Each row has a name. After each piece below comes the name of the row it's from, unless a question asks for something else. Each question is about the rows just above it. Places in a row count from 0.

[-0.14 -0.25 -0.38  0.04 -0.08  0.16 -0.02]  <37>
[ 1.17  5.28  6.16  1.19 -0.58 -2.76  1.85]  <63>
[-0.16 -0.39 -0.48  0.22 -0.15  0.25 -0.03]  <23>
[-0.15 -0.85  0.84  5.86  6.18 -2.79  0.40]  <181>
[ 0.08 -1.84 -2.52  2.17 -0.73  1.71  1.15]  <19>
[ 1.20  5.86  6.18  0.84 -0.85 -2.79  1.34]  <195>
[-0.34 -0.33  0.01 -0.63  0.32 -0.22 -0.39]  <20>
[ 0.21  0.23  0.58  0.34  0.10 -0.20  0.44]  <159>
[-2.14 -1.74 -1.42 -7.18  2.33 -1.05 -5.22]  <41>
[ 0.04 -1.44 -1.66  2.90 -0.95  1.35  1.72]  <62>
[-1.60 -1.86 -1.05 -8.21  3.21 -1.20 -5.83]  <109>
Where does [-0.15 -0.25 -0.38  0.04 -0.08  0.16 -0.02] differ from <37>, and what was there? : 0, [-0.14]
q: [ 5.86  6.18  0.84 -0.85 -2.79] : <195>
Row and place of [-0.48] in the named rows: : <23>, 2
q: [-2.14 -1.74 -1.42 -7.18] : <41>
Print row <63>. : [ 1.17  5.28  6.16  1.19 -0.58 -2.76  1.85]

[-0.16 -0.19  0.07 -0.04 -0.19 -0.03 -0.18 -0.19 -0.22  0.03 -0.11  0.06
 -0.20 -0.18 -0.21 -0.06 -0.05  0.06  0.06 -0.23 -0.19 -0.17 -0.07  0.02
 -0.10 -0.17 -0.13] -> <152>
[ 0.64  0.72  1.18 -0.32 -0.94 -0.75  0.79  0.73  0.77  0.20  1.34  0.72
  0.89  0.75  0.74  0.09 -0.74  0.80  0.91  0.75  0.77  0.72 -0.53  0.43
  1.39  0.92 -0.88] -> <110>
[-0.15 -0.16  0.04 -0.10 -0.45 -0.14 -0.16 -0.27  0.03  0.11  0.15  0.12
  0.04 -0.23  0.03 -0.61 -0.80  0.19  0.09  0.05 -0.12 -0.38 -0.93  0.25
  0.13  0.01 -0.56] -> <100>
[-0.05 -0.05  0.10 -0.02 -0.10 -0.04 -0.05 -0.05 -0.05  0.03  0.05  0.18
 -0.02 -0.05 -0.05 -0.03 -0.06  0.08  0.10 -0.06 -0.04 -0.06 -0.08  0.05
  0.04 -0.05 -0.09] -> <121>
[-1.70 -1.78 -3.86  1.54  4.09  2.70 -1.99 -1.65 -2.08 -0.67 -4.26 -3.26
 -2.57 -1.79 -1.99 -0.15  3.31 -2.92 -3.10 -1.92 -2.03 -1.48  2.91 -1.57
 -4.35 -2.56  3.85] -> <7>
[ 6.50 -0.05 -2.97 -7.47 -3.95 -7.12  6.44  6.27  6.67 -6.20  4.64 -3.35
  6.52  6.34  6.69  4.88 -4.33 -3.56 -4.02  6.68  6.52  5.98 -2.28 -5.03
  4.37  6.36 -4.50] -> <143>
Which row holds [-1.79 -1.99]? : <7>
[ 0.72  0.89  0.75  0.74  0.09 -0.74  0.80  0.91  0.75  0.77] is in which row? : <110>
Where in the named rows is [1.54]? : <7>, 3
[-0.88] is at row and place : <110>, 26

[-3.84 -1.58 -2.56  2.78 -2.58 -1.05 -2.23  2.52  0.01 -3.43 -4.79  4.58]  <133>
[-4.55  0.66 -2.12  1.85 -2.96  1.41 -1.40 -2.09  3.66 -6.12  0.41  3.15]  <75>
[ 1.28  2.21  1.15  1.84 -1.39 -1.98 -0.96 -1.95 -4.88  6.55  2.54 -0.34]  <84>
[ 4.66  1.72  4.55  5.54  2.34 -1.67 -3.17  0.15 -1.94  1.20  1.35  2.18]  <99>
[ 4.66  1.72  4.55  5.54  2.34 -1.67 -3.17  0.15 -1.94  3.74  0.44 -5.17]  <145>
q: [-3.17  0.15 -1.94  1.20] : <99>
Row and place of [0.41] in the named rows: : <75>, 10
Row and place of [1.85] in the named rows: : <75>, 3

[-4.40  0.39 -1.30  4.63 -3.36  0.44  3.49  1.91 -5.15 -1.71  4.02  4.25
 -2.36  4.00 -6.82  3.89  4.85 -1.38 -6.20  4.25 -2.43 -0.69 -6.69  4.80] = <91>
[ 1.70  2.42  1.20  3.09 -0.46  2.47  3.50 -0.76 -5.57  0.80  2.44  3.41
  0.23  1.99 -6.37  2.30  3.81  0.98 -6.24  3.07 -2.91 -4.40  0.41 -2.30] = <39>
[ 1.70  2.42  1.20  3.09 -0.46  2.47  3.50 -0.76 -5.57  0.80  2.44  3.41
  0.23  1.99 -6.37  2.30  3.81  0.98 -6.24  3.07  0.20  1.49 -3.91  2.70] = <128>
Print row <91>. : [-4.40  0.39 -1.30  4.63 -3.36  0.44  3.49  1.91 -5.15 -1.71  4.02  4.25
 -2.36  4.00 -6.82  3.89  4.85 -1.38 -6.20  4.25 -2.43 -0.69 -6.69  4.80]
Which row holds [-4.40  0.41]? : <39>

[-4.02  5.53 -0.75  3.73]  <103>
[-5.91  8.02 -1.19  4.37]  <81>
[-4.33  6.33 -0.85  3.56]  <22>
Print row <103>. : [-4.02  5.53 -0.75  3.73]
Print row <22>. : [-4.33  6.33 -0.85  3.56]
q: [-4.33  6.33] : <22>
One entry of <103> was changed: [-4.01  5.53 -0.75  3.73]. Where, and from what? : 0, [-4.02]

[-1.25  0.83  1.99  6.42] -> <17>
[6.23 0.83 1.99 1.66] -> <90>
[3.10 6.39 1.99 1.66] -> <50>
[1.99 6.42] is in which row? : <17>
Where does [3.10 6.39 1.99 1.65] differ from <50>, and what was there? : 3, [1.66]
One entry of <17> was changed: [-1.25  0.82  1.99  6.42]. Where, and from what? : 1, [0.83]
q: [6.23 0.83 1.99 1.66] : <90>

[-0.15 -0.02 -0.30  0.27 -0.17 -0.28 -0.07  0.28  0.22 -0.44 -0.31  0.27
 -0.25  0.28 -0.33 -0.31 -0.05  0.29 -0.29  0.44 -0.34  0.30 -0.49 -0.06
  0.26  0.06 -0.18 -0.02 -0.30  0.58 -0.21 -0.22  0.00 -0.28 -0.13 -0.40
  0.41 -0.33 -0.56 -0.39  0.27  0.21 -0.21  0.07 -0.31  0.18  0.12  0.27
  0.32 -0.29  0.42 -0.04 -0.12  0.18  0.32 -0.06 -0.25 -0.26 -0.59  0.32
  0.21  0.32]  <61>
[ 1.24 -2.31  5.72 -7.32  1.65  3.46  2.41 -3.21 -4.38  6.11  4.57 -7.16
  5.22 -6.34  6.17  5.09 -2.34 -5.35  5.36 -7.39  0.21 -7.50  3.74 -2.29
 -6.29 -3.98  6.01  2.15  3.04 -7.00  2.21  3.57 -3.34  3.06 -0.59  4.76
 -7.68  6.40  5.29  6.52 -5.36 -7.13  6.15  1.03  6.15 -4.25 -6.94 -2.54
 -7.25  1.23 -3.54 -3.90  3.50 -6.57 -7.07  4.00  4.75  6.40  3.48 -5.02
 -1.13 -6.47]  <14>
[-0.33 -0.23 -0.45  0.28 -0.43 -0.32 -0.08  0.61  0.25 -0.60 -0.57  0.54
 -0.33  0.36 -0.27 -0.56 -0.29  0.39 -0.80  0.55 -0.16  0.46 -0.57 -0.38
  0.08 -0.25 -0.23  0.08 -0.48 -0.10 -0.37 -0.63 -0.36 -0.49 -0.51 -0.62
  0.33 -0.36 -0.87 -0.67  0.31  0.26 -0.19  0.30 -0.35  0.08  0.07  0.64
  0.63 -0.44  0.96 -0.11 -0.06  0.07  0.26  0.06 -0.29 -0.26 -0.99  0.51
  0.26  0.37]  <190>
[ 0.01 -0.51  0.99 -1.78  0.84  0.10  0.03 -1.56 -0.84  0.57  0.76 -2.01
  0.47 -1.88  0.45  1.18  0.10 -1.65  1.64 -1.58 -1.76 -2.25 -0.35 -0.45
 -1.27 -0.70  1.12 -0.20  0.20 -0.10  0.32  1.16 -0.50 -3.05  0.13 -2.93
 -3.17  0.76  0.42  1.02 -1.54 -2.14  0.89 -0.65  0.61 -0.51 -1.98 -1.66
 -2.98 -0.20 -1.39 -1.32  0.03 -1.57 -1.48  0.18  0.26  0.92  0.57 -1.79
 -0.53 -1.57]  <111>
[-2.81 -2.03 -2.77  0.84 -3.10 -3.05  1.44  3.05 -1.09 -2.53 -2.99  1.05
 -0.17  2.89 -1.71 -3.16 -1.91  3.06 -2.91  0.84 -2.67  2.32  0.38 -2.04
  2.50 -1.34 -2.04  1.55 -3.13  1.25 -3.07 -3.06 -1.62 -3.17 -2.59 -3.20
  1.48 -1.93 -3.31 -1.65  3.01  2.18 -1.64  1.99 -1.60 -1.11  0.48  3.00
  0.55 -3.10  3.05 -1.54  0.92  0.12  2.20  0.63  0.15 -1.55 -3.75  3.22
  2.71  2.68]  <171>
[ 2.69 -1.55  6.43 -7.10  0.98  4.80  1.89 -2.68 -3.57  6.85  5.56 -7.50
  5.50 -6.52  7.09  5.25 -4.17 -5.54  5.54 -6.36  2.38 -7.47  1.79 -1.68
 -7.35 -3.39  7.11  2.14  4.10 -5.13  3.03  4.08 -3.14  3.79 -0.88  5.31
 -7.37  7.04  5.39  6.73 -5.73 -7.66  7.15  1.69  7.11 -4.35 -7.08 -1.23
 -3.41  1.73 -3.19 -3.39  3.58 -6.40 -7.80  4.79  4.89  6.91  1.54 -4.57
 -1.15 -7.12]  <57>
[-0.29  0.14 -0.44  0.12 -0.32 -0.38 -0.95 -1.02  0.38 -0.79 -0.50  0.48
 -1.17 -0.55 -0.92 -0.04  1.31 -0.66 -0.33  0.03 -0.66 -0.26 -0.54  0.07
 -0.17  0.08 -0.71 -1.08 -0.30 -0.93  0.00 -0.13  0.23 -0.11  0.49 -0.31
 -0.03 -0.77 -0.38 -0.94 -0.62 -0.15 -0.84 -1.29 -1.02  0.67  0.15 -1.41
 -1.28  0.12 -0.54  0.23 -1.12  0.17  0.01 -1.26 -1.17 -0.74  0.83 -0.97
 -1.04 -0.19]  <173>
[-0.91 -0.93 -0.17 -1.12 -0.01 -0.63  0.21 -0.83 -1.27  0.00 -0.36 -0.88
  0.12 -0.74 -0.14  0.00  0.18 -0.67  0.04 -1.63 -1.13 -0.98  1.22 -0.82
 -0.36 -0.98 -0.37 -0.06 -0.52 -1.97 -0.55 -0.31 -0.74 -0.40 -0.30 -0.10
 -1.26 -0.01  0.28  0.27 -0.58 -0.64 -0.27 -0.48 -0.16 -0.83 -0.82 -1.12
 -2.70 -0.42 -0.95 -0.89  0.04 -1.00 -0.64 -0.31  0.17  0.00  1.01 -0.94
 -0.40 -0.61]  <24>
[ 4.51  6.87 -1.13  5.61  4.90  2.07 -8.13 -5.14  7.48 -2.88  0.77  4.66
 -7.56 -1.08 -4.82  0.69  6.48 -2.61 -0.02  6.38  4.03  1.72 -8.59  6.76
  0.01  7.20 -2.94 -8.04  2.74  6.12  3.92  2.60  7.04  3.00  6.15  0.68
  4.98 -4.41 -0.33 -5.38 -2.49  1.38 -4.39 -7.66 -4.94  7.30  5.49 -5.79
  6.24  4.66 -4.20  7.01 -8.17  6.39  1.87 -7.69 -7.94 -5.13  2.81 -3.36
 -6.53 -0.15]  <89>
[-3.42 -3.01 -2.03 -0.38 -2.52 -2.94  2.33  3.16 -1.72 -2.04 -2.96  0.77
  0.63  2.08 -0.71 -2.45 -1.51  2.55 -2.74 -0.31 -3.54  1.39  1.59 -3.27
  1.67 -2.80 -1.09  2.40 -3.30 -1.85 -3.09 -3.14 -2.88 -3.17 -3.05 -2.93
  0.13 -0.88 -3.13 -1.03  2.44  1.27 -0.55  2.58 -0.82 -1.55 -0.81  2.90
 -1.96 -3.32  3.94 -2.57  1.85 -1.24  1.38  1.56  0.98 -0.27 -3.04  2.66
  2.94  2.16]  <59>
One entry of <14> was changed: [ 1.24 -2.31  5.72 -7.32  1.65  3.46  2.41 -3.21 -4.38  6.11  4.57 -7.15
  5.22 -6.34  6.17  5.09 -2.34 -5.35  5.36 -7.39  0.21 -7.50  3.74 -2.29
 -6.29 -3.98  6.01  2.15  3.04 -7.00  2.21  3.57 -3.34  3.06 -0.59  4.76
 -7.68  6.40  5.29  6.52 -5.36 -7.13  6.15  1.03  6.15 -4.25 -6.94 -2.54
 -7.25  1.23 -3.54 -3.90  3.50 -6.57 -7.07  4.00  4.75  6.40  3.48 -5.02
 -1.13 -6.47]. Where, and from what? : 11, [-7.16]
One entry of <190> was changed: [-0.33 -0.23 -0.45  0.28 -0.43 -0.32 -0.08  0.61  0.25 -0.60 -0.57  0.54
 -0.33  0.36 -0.27 -0.56 -0.29  0.39 -0.80  0.55 -0.16  0.46 -0.57 -0.38
  0.08 -0.25 -0.23  0.08 -0.48 -0.10 -0.37 -0.63 -0.36 -0.49 -0.51 -0.62
  0.33 -0.36 -0.87 -0.67  0.31  0.26 -0.19  0.30 -0.35  0.08  0.08  0.64
  0.63 -0.44  0.96 -0.11 -0.06  0.07  0.26  0.06 -0.29 -0.26 -0.99  0.51
  0.26  0.37]. Where, and from what? : 46, [0.07]
q: [-3.17 -3.05 -2.93  0.13] : <59>
q: [-0.56 -0.29  0.39 -0.80  0.55 -0.16  0.46 -0.57 -0.38  0.08 -0.25 -0.23] : <190>
[1.48] is at row and place : <171>, 36
One entry of <89> was changed: [ 4.51  6.87 -1.13  5.61  4.90  2.07 -8.13 -5.14  7.48 -2.88  0.77  4.66
 -7.56 -1.08 -4.82  0.69  6.48 -2.61 -0.02  6.38  4.03  1.72 -8.59  6.76
  0.01  7.20 -2.94 -8.04  2.74  6.12  3.92  2.60  7.04  3.00  6.15  0.68
  4.99 -4.41 -0.33 -5.38 -2.49  1.38 -4.39 -7.66 -4.94  7.30  5.49 -5.79
  6.24  4.66 -4.20  7.01 -8.17  6.39  1.87 -7.69 -7.94 -5.13  2.81 -3.36
 -6.53 -0.15]. Where, and from what? : 36, [4.98]

[-4.45  1.21 -4.26 -4.31  1.25 -6.25  1.37] = <58>
[-4.32  1.25 -6.25  1.37  0.89 -5.18  1.86] = <43>
[-3.89  0.93 -2.88 -3.72  0.89 -5.18  1.64] = <125>
Where do [-4.31  1.25 -6.25  1.37] appear? : <58>
Print row <125>. : [-3.89  0.93 -2.88 -3.72  0.89 -5.18  1.64]
Where in the named rows is [-4.26]? : <58>, 2

